(172): -4.43, 8.60, -2.22, -2.86, -4.66, 0.12, -5.83, -1.37, -0.08, 3.02, -3.22, 2.88, -0.79, 2.77, -3.32, 1.67, 0.71, 3.58, -7.53, -2.49, 1.05, 2.99, -3.12
(70): -0.99, 5.34, -1.18, -3.29, -4.15, -0.08, -1.75, 0.15, 0.66, -0.36, -4.43, 2.92, 0.32, 2.13, -0.87, 0.38, 0.05, 2.33, -5.90, -1.18, 1.17, 0.81, -2.55
(133): -4.08, -2.49, 0.86, 1.07, 1.84, 1.12, 0.93, -1.38, -0.02, 2.89, -1.45, 1.44, -0.63, 0.07, -1.49, -1.61, 1.18, 1.69, 3.12, -1.84, 0.07, -0.23, -1.98
(58): 4.68, -0.77, 1.45, -1.20, 0.37, -2.13, 2.39, 0.29, 1.43, -1.95, 2.22, 0.36, -0.37, -0.97, 3.85, 0.69, -5.31, -2.58, 0.68, 1.62, -1.18, -2.77, 1.20
(63): -1.29, -1.33, -1.25, 0.13, 2.37, 1.17, 4.12, -3.51, -0.32, -1.39, 0.28, -2.61, -0.44, 2.98, 0.77, 0.58, 0.08, 1.37, -0.06, 0.47, 2.25, -0.69, 2.12
(161): -0.31, 1.92, -1.04, -0.45, -2.88, 0.20, -4.76, 2.15, -0.27, -0.14, -1.17, -0.26, 2.24, -1.33, -0.76, 2.02, 4.52, -0.28, -2.40, -0.43, 0.28, 1.71, -0.20
(66): 3.69, -5.37, 3.08, 2.70, -1.66, -3.21, -0.90, 1.66, 1.97, -0.98, 1.01, 1.06, 1.87, -3.62, 2.47, 1.62, 1.90, -5.02, 3.62, 1.67, -1.77, -1.06, 1.94
(94): -6.50, -0.28, 0.52, -2.91, 2.46, 1.16, 0.70, -1.40, 1.10, 3.54, -0.95, 1.19, 2.37, -0.92, -0.72, -1.16, 2.41, 4.55, -1.26, -1.15, 0.62, 0.74, -1.44
len: 4.68, -0.77, 1.45, -1.20, 0.37, -2.13, 2.39, 0.29, 1.43, -1.95, 2.22, 0.36, -0.37, -0.97, 3.85, 0.69, -5.31, -2.58, 0.68, 1.62 => 20
len: -4.08, -2.49, 0.86, 1.07, 1.84, 1.12, 0.93, -1.38, -0.02, 2.89, -1.45 => 11
len: -0.99, 5.34, -1.18, -3.29, -4.15, -0.08, -1.75, 0.15, 0.66, -0.36 => 10
len: -6.50, -0.28, 0.52, -2.91, 2.46, 1.16, 0.70, -1.40 => 8
len: 4.68, -0.77, 1.45, -1.20, 0.37, -2.13, 2.39, 0.29, 1.43, -1.95, 2.22, 0.36, -0.37, -0.97, 3.85, 0.69 => 16

(57): -2.94, -4.90, -9.28, 5.58
(11): 2.62, 0.33, -0.33, 5.18
(104): 0.05, 2.28, 2.12, -1.81
(29): 4.47, -6.15, -0.23, -1.39
(131): 2.19, -6.39, -3.96, 1.18
(27): 0.80, 1.43, -0.33, -1.08
len: -2.94 => 1
len: 0.05, 2.28 => 2
len: 0.05, 2.28, 2.12 => 3
len: 2.62, 0.33, -0.33 => 3
len: 4.47, -6.15 => 2
len: 0.80, 1.43, -0.33 => 3

